These are the activations of a small neural network, seen along a few directions. Each row is one input.
Each table varies a few parts of the input and shows all the possible inputs, shuffled.
A made-up example of a description, with smaller parts first: values(3) and (point or line(9) or (line(4) and ring(5))).
Shared parts are said once, and a part with two or three values counts as separate values.

Other details of the inputs shift rows strongly along two fixed directions, in all tables alike. That doesn't count.

A family of inputs:
r1: [  2   3  58   2  -9  -9 -41  34  47 -43  53 -55   4  25  19 -39 -59]
r2: [-24 -45  63 -14 -38 -47 -65  97  64 -65  46 -95  55  -1  10 -40 -87]
r3: [ 32 -25 -64   1  -5  25  39  23 -10  -1 -47   8  -1  13  10  42  11]
r4: [ -53   35   31   13    1  -62   13  -68  -34   32  -20   15   -1 -104
  -79  -15   39]
r5: [ 47 -33 -31   9  -4  56  28   7 -21   9 -20  -8  -5  72  17  49   6]
r6: [ -57   37   23   15   10  -54    8  -59  -39   26  -16   11   -7 -107
  -89   -9   34]
r7: [-77  41  24   0  30 -48  -8 -34 -28  32  -2  29 -17 -93 -47 -35  26]
r8: [-40  43  11   7  10 -44   0 -25 -19  13   3   8 -16 -98 -57 -33   8]
r9: [  1 -26  66   6 -21 -14 -40  34  42 -28  53 -71  35  40  10 -28 -61]
r10: [-22  49  48  23  19 -25  -3 -58 -11  16  29   7 -33 -53 -44 -24  13]
r11: [ 31 -31   1   9 -13  36   4  21   9 -10   5 -31  14  73  19  22 -20]
r12: [ 54 -13 -41  10   2  58  25   9 -13   0 -14   9 -27  62  31  34   4]
r13: [-61  46  12  -2  25 -51  -3 -30 -29  27   1  27 -25 -99 -62 -36  18]
r14: [-27 -31  53 -27 -26 -44 -71  96  83 -57  52 -67  46   3  39 -74 -86]
r15: [ 47 -14 -21  -1   2  47  13   1  -3   3 -16  36 -16  66  35  24  18]
r16: [ 25 -29 -74 -12  -5  34  22  35  -4  -1 -46  33  -4  36  33  21  12]
r17: [ -44   37   19   14   11  -55    9  -51  -16   24   -6    4   -6 -106
  -69  -21   17]
r18: [ 34 -17 -61   1 -17  24  37  14   5   1 -46  29   1  14  28  22  19]
r19: [ 36 -24 -77   0 -14  35  33  29  -2  -8 -46  21  -3  28  32  25   7]
r20: [  9  35 -15  13  33  21  29 -75 -52  49 -19  68 -47 -21 -33  17  57]
r21: [-35  22 -15 -51 -16 -71 -62  19  43 -61  70 -59  80 -10  25   3 -17]
r22: [-20 -16  30 -19 -20 -32 -42  63  55 -32  24 -31  32  -7  26 -53 -43]
r23: [-46  56  65   9  38 -27  -7 -79 -39  42  20  48 -25 -71 -57 -30  43]
r24: [ 54 -21 -30  13  -1  47  32  -5   3   6 -18   1 -10  69  23  41  10]
r25: [ 37 -25 -57   5 -17  19  42   8   1   2 -53  17   9  17  20  37  18]
r26: [ 40 -31 -71   0 -14  34  38  25  -3  -7 -55   6   8  32  23  40   6]
r27: [ 34 -50 -59   1 -18  29  31  20  -8  -2 -56   5  19  36  24  46  12]
r28: [ 42 -16 -37  -3   5  59  16   6 -15  -1 -17  26 -24  72  36  27   8]
r29: [ 23 -19 -21 -11  16  56  18   1 -33  11 -12  33 -22  52  30  27  14]
r30: [  8  24  -5  28  10  12  47 -81 -54  54 -26  40 -22  -6 -47  32  61]
r31: [ 42 -15 -39  -4  11  57  22  -1 -27   4 -17  33 -34  62  30  32  11]
r32: [ 55 -20 -35   9   2  57  34   6 -10   4 -21  -6 -16  67  21  47   6]
r33: [ -77   42   19   -1   33  -50   -2  -41  -44   41   -2   39  -29 -104
  -59  -28   34]
r34: [-38 -33  42 -20 -14 -37 -59  72  55 -32  35 -41  33   0  37 -55 -50]
r35: [ 32  30 -77 -28  -9  33  -8 -43 -14  10  16  12  27  57  48 102  36]
r36: [ 18 -36 -52 -14  -5  32  13  32  -1  12 -46  35   9  36  53  16  26]
r37: [ 45  -8 -31  10   2  52  34 -13 -12   8 -22   2 -17  57  12  39  13]
r38: [-24 -14  92 -11   0 -21 -66  42  46 -35  73 -41  26  16  26 -55 -65]
r39: [ -2   4  87   4 -17 -29 -54  38  66 -46  68 -59  18  14  19 -54 -63]
r40: [-26  57  61  22  18 -38   9 -77 -16  31  19   2 -21 -62 -68 -19  27]
r41: [ -49   53   11   13   14  -50   14  -59  -22   29   -5   27  -21 -117
  -66  -32   31]
r42: [-25 -25  97 -20  -7 -16 -80  69  60 -59  82 -65  33  38  40 -64 -93]
Each input here is: values(2) and (point or (line(4) and line(5))).
Changing only the values(2) part turns r34 into r38. The same change can be made to r6. Which row results? -> r11
Start at r29 and move only the line(4) part, one step at a time. The first step leads to r42. Which rows follow, in order? -> r38, r23

A family of inputs:
r43: [-44  15  -3 -22   7 -31 -26   3  -2  -6  19  -5  19 -36   0  -9   1]
r44: [ 23 -41 -12  12  -8  29  28  22  -8   5 -34  -5  -3  31   9  19  -4]
r45: [-10  30 -13 -12  -8 -39 -11 -10  17 -23  17 -23  16 -46 -17  -3  -7]
r46: [-25  42 -61   2  27  -9  40 -73 -69  46 -39  43 -21 -68 -60  49  73]
r47: [-18  27 -13 -10  -3 -39 -13  -3  14 -12  16 -28  15 -42 -16  -2  -5]
r48: [ 33 -61 -27  -8 -33  22   0  64  29 -27 -16 -36  40  73  44  31 -27]
r49: [-10  14  23  18   4 -13   1  10   6  -3   6 -14 -24 -32 -23 -35 -21]
r50: [-26 -13  47  -2   9 -14 -15   2  -5   5   2  11   0 -23 -13 -30  -8]
r51: [-18 -15  45  10  -1 -18  -1   0  -9  -1   0 -15   1 -27 -31 -16 -15]
r52: [-14   7  37   9   4 -18  -8   0  18   8   2   7  -5 -28  -6 -37  -7]
r53: [ 40 -53 -24   5 -18  45   5  80  27 -27 -14 -31  -3  71  50   0 -45]
r54: [-31   0  31  -4  14  -6 -19  16  -7   7   8   7 -23 -24 -14 -42 -14]
r55: [ -6  29  54   2   7 -12 -32 -44   2   4  53 -10   5  15  -3   0  14]
r56: [ -1  29  47  10   0 -13 -22 -52   2  -1  44 -35   8  14 -23  12  -2]
r57: [ -5  10  37   9   1 -19  -6  -4  21  -4   5  13  -5 -32  -7 -37  -8]
r58: [ 29  17 -21 -16  -1  34 -14 -18  -9  -2  32   7   5  56  43  54  11]
r59: [ -2  25  69   6  22   1 -19 -38   4   7  48  -6 -11  19  -7 -16   3]
r60: [ 53  33 -91   5  14  67  51 -85 -68  43 -31  51 -26  45  -1 113  66]
r61: [-43  13   1 -25   7 -31 -28   1 -10 -14  18   0  24 -35  -1  -8   0]
r62: [-22  31 -10 -20  -2 -39 -18  -7  17 -20  22   1  13 -42   5 -15   0]
r63: [-25  37 -39  11  20  -6  43 -83 -56  67 -46  72 -22 -57 -45  22  86]
r64: [-25   0  39   7   6 -14 -10   3  11  15   1   2  -4 -25  -8 -36  -6]
r65: [-19  -8  33   7   8  -9  -8  12 -17  -5   7 -11 -18 -29 -31 -27 -23]
r66: [ 41   3 -65  30  10  44  82 -51 -50  50 -80  60 -40  -4 -20  48  66]
r67: [ 37 -61 -21   1 -16  45   2  80  16 -27 -14 -29  -2  70  45   4 -45]
r68: [-10  14  15   5 -15 -37  -4  -8  17   0   4 -24  18 -32 -23 -11  -2]
r69: [-31  27 -10 -19   2 -38 -21  -2  14  -9  21  -4  13 -39   6 -14   1]
r70: [-29   9  27   1  13  -7 -16  15   3   9   7   6 -25 -25  -9 -45 -13]
r71: [ -1  17  14   4 -19 -36  -2 -14  20 -13   6 -18  19 -36 -24 -12  -3]
r72: [-29 -10  43   3   7 -13 -13   4   1  12   1   4  -4 -23 -12 -32  -8]
r73: [-28  -5  36  -8  15  -6 -21  14 -13   0   8  14 -20 -24 -15 -40 -15]
r74: [-24  -5  25  -2  -9 -34 -11  -5  -6  -6   5 -18  26 -25 -32  -1  -3]
r75: [-29  21 -11 -10  -1 -34 -15   1   9  -7  16 -31  16 -40 -19   1  -4]
r76: [-11  18  27   5   8 -13 -10   8  14 -11  11  18 -27 -31  -9 -44 -15]
r77: [ 27 -26 -36  -8 -20  11   4  26  23  -4 -18  10  23  42  46  12   4]
r78: [  1  -9 -62 -21  -2  12   2  20   4  -4 -11  10  14  20  41  26  13]
r79: [ 17 -25 -26   1 -23   8  11  24  16  -3 -20 -21  24  31  15  22  -1]
r80: [ 35  -3 -76  30  15  56  91 -56 -67  64 -91  67 -45   1 -23  60  79]
r81: [ 13 -21 -57 -18  -5  12   6  20 -15 -18 -19  -5  24  22  16  47   4]
r82: [  1  32  50  14  19  10  -9 -31  -8   3  53 -23 -22  14 -28 -15 -23]
r83: [-11  16  16  -4 -12 -36 -13 -12  22  -7  13   7  17 -32  -4 -25   3]
r84: [  2  23  61  19  14   0  -6 -47   1   1  42 -31  -8  16 -24  -6 -13]
r85: [ 20 -12 -23   2   6  29  11  29   5   1 -23  27 -28  26  28  -9  -4]
r86: [  5 -31 -29  -8 -10  14   5  14  -2   8 -22  18  20  32  26  19  15]
r87: [ 19 -57 -20 -19 -22  19 -15  53  18 -25 -10  -2  42  66  55  15 -17]
r88: [ 34   8  11  -4  19  51  -1  -5  -9   5  28  15 -27  70  24  10   3]
r89: [ 61 -49 -14   9 -31  34  15  59  45 -39 -18 -25  16  61  49   6 -39]
r90: [ 56 -40 -24   8 -21  39  10  69  36 -44 -10 -19  -5  59  48  -2 -45]
What is each input in this table made of? -> values(2) and line(4) and (point or line(5))
Changing only the line(4) part turns r85 into r69. The same change can be made to r49. Which row results? -> r47
Changing only the line(4) part turns r79 into r80. The same change can be made to r87. Which row results? -> r50
Change only the values(2) part in r80. List by row number the other rows that result. -> r64
Change only the values(2) part in r68. List by row number the other rows that result. -> r77
Change only the line(5) part in r76. List by row number the other rows that result. -> r54, r70, r73, r85
Change only the line(4) part in r56. List by row number the other rows that result. -> r60, r82, r84
